Read these off the grid that follows.
1) Report the entry in the top-right corner.
2) Report the third-last entry, reading row by row.
3) Report the entry directly below the largest entry.
4) Report the top-left entry.
5) Report the entry directly below 118.
6) Report the bottom-right entry.
7) Report the second entry on the main diagonal.
8) Report the 2nd entry, reading row by row.
[[130 132 114 150]
 [122 129 122 147]
 [141 132 127 135]
 [127 127 127 133]
 [120 131 118 123]
 [127 132 121 145]
 [138 128 129 124]
 [128 129 116 154]
 [131 128 119 127]
 [131 117 132 132]]
1) 150
2) 117
3) 127
4) 130
5) 121
6) 132
7) 129
8) 132

Read these off the table that follows.
1) Read off the last entry, reading row by row.
2) Read off the top-left entry.
3) Read off the largest entry in the first row.
4) Read off the smallest entry in the last column.
5) Read off the last entry of the largest entry's row.
6) Read off the third entry from the end, reading row by row.
7) Read off the bottom-left entry.
8) Read off the largest entry.
[[120 120 119 105 133 114 116 123]
 [145 145 132 137 128 127 128 142]
 [145 146 133 137 129 125 126 142]
 [145 145 131 136 128 128 128 143]
 [112 111 121 108 134 120 120 116]
 [112 111 121 107 134 119 120 117]
 [145 145 131 137 128 128 129 143]
 [112 110 121 109 133 121 121 116]
 [112 110 121 108 134 121 120 115]
 [145 145 131 136 129 127 128 143]
 [114 117 119 108 138 120 117 121]
 [112 114 120 107 135 118 119 118]
 [145 145 132 136 129 127 127 142]]
1) 142
2) 120
3) 133
4) 115
5) 142
6) 127
7) 145
8) 146

M = array([129, 131, 104, 125])
Give the second smallest entry.
Answer: 125
Give the 2nd largest entry.
Answer: 129
The entry just left of 104 is 131

Questions about the matrix below. Indices start at 0.
1) Find the largest entry.
2) Find the bottom-right entry.
3) Find the entry in row 2 and column 0.
4) Find the entry at row 0, column 0.
5) Find the entry in the bottom-left corner.
6) Find the top-right entry.
7) Find the entry in row 0 and column 2.
8) Find the entry in row 1 and column 0.
[[124 132 131 113 125 130 122 143 133 128 136 131 114 131]
 [132 124 115 129 129 131 127 117 119 122 143 115 125 129]
 [125 126 122 118 124 129 124 135 133 141 131 122 121 133]
 [136 131 139 145 128 132 136 137 130 117 117 139 136 114]
 [121 125 127 113 129 123 125 126 134 143 123 127 128 133]
 [135 131 128 132 118 145 132 150 131 134 126 128 127 127]
 [129 132 135 127 126 133 127 143 139 136 119 135 123 125]
 [117 134 138 107 146 116 110 121 130 114 150 138 116 133]
 [140 128 125 153 122 132 134 131 124 121 120 125 135 121]
 [118 130 131 112 123 130 121 144 135 138 133 131 115 133]
 [145 131 134 155 122 142 137 147 129 123 114 134 135 114]
 [137 122 106 130 115 143 132 127 124 131 139 106 124 129]
 [121 130 125 115 119 131 123 135 135 140 126 125 118 131]]
1) 155
2) 131
3) 125
4) 124
5) 121
6) 131
7) 131
8) 132

[127 121 138 126 153 112]
Which number is the second entry from the left? 121
Which number is the entry just right of 153? 112
The third largest entry -> 127

Questions about the array below.
1) Give the bottom-left entry.
2) Give the entry just left of 148.
3) Give the entry in the top-left corner.
4) Give the entry directly above the centre entry.
5) Give the 3rd entry from the end, reading row by row.
6) Give the 3rd entry on the main diagonal.
7) Give the last entry in the row that holds the largest entry.
8) Give the largest entry in the last column.
[[128 142 107 131 124 131 126 144 116 138 136]
 [129 141 125 140 104 138 110 128 128 126 116]
 [123 124 125 130 126 126 131 126 139 118 143]
 [137 116 119 140 119 130 133 124 122 153 128]
 [124 126 133 125 152 132 133 125 148 138 128]
 [127 114 131 155 123 138 115 145 117 129 137]
 [121 130 137 146 119 152 130 154 128 124 130]
 [131 124 127 130 130 125 133 126 121 142 122]
 [132 126 122 115 131 119 124 113 126 136 141]
 [123 123 114 125 136 119 139 133 139 119 137]
 [125 137 123 115 121 131 123 119 130 117 136]]
1) 125
2) 125
3) 128
4) 132
5) 130
6) 125
7) 137
8) 143

[[128 124 133 148 140 124 115 112]
 [151 135 121 107 117 129 124 140]
 [115 108 124 127 127 148 145 129]
 [140 125 114 111 128 124 134 148]
 [109 118 128 124 143 150 134 119]]
The entry in the top-left corner?
A: 128
The second-last entry, reading row by row?
A: 134
The last entry, reading row by row?
A: 119
The 3rd smallest entry?
A: 109
The 5th-last entry, reading row by row?
A: 124
The fifth entry, reading row by row -> 140
The top-right entry -> 112
The fourth entry from the end, reading row by row?
A: 143
The 4th entry, reading row by row?
A: 148
The entry just right of 108?
A: 124
The 2nd entry on the main diagonal: 135
The last entry in the row that holds the smallest entry?
A: 140
The first entry of the largest entry's row is 151
The largest entry in the last column is 148

[[110 137 113 109 149 120 129 140 148 129 126 150]
 [121 132 142 108 146 129 109 121 140 111 115 140]
 [137 115 123 126 141 141 133 148 145 115 117 121]
 [129 126 119 135 131 118 150 132 125 122 126 106]
 [137 148 146 117 114 123 149 110 135 113 112 144]
 [132 110 116 126 114 135 134 138 145 111 148 128]
 [140 109 142 142 122 132 132 130 109 126 137 129]]
Counting starts at 0.
Give the entry at row 0, column 0.
A: 110
The entry at row 0, column 2 -> 113
The bottom-left entry: 140
Give the entry at row 1, column 0.
A: 121
The entry just left of 131: 135
The entry at row 2, column 0 -> 137
The top-right entry -> 150
The entry in row 2 and column 1 -> 115
Give the entry in row 2 and column 2.
A: 123
Give the entry in the bottom-right corner.
A: 129
The entry directly above the smallest entry -> 121
The entry in row 0 and column 1: 137
Give the entry just left of the smallest entry.
A: 126
The entry directly below the smallest entry is 144
Give the entry at row 1, column 1.
A: 132
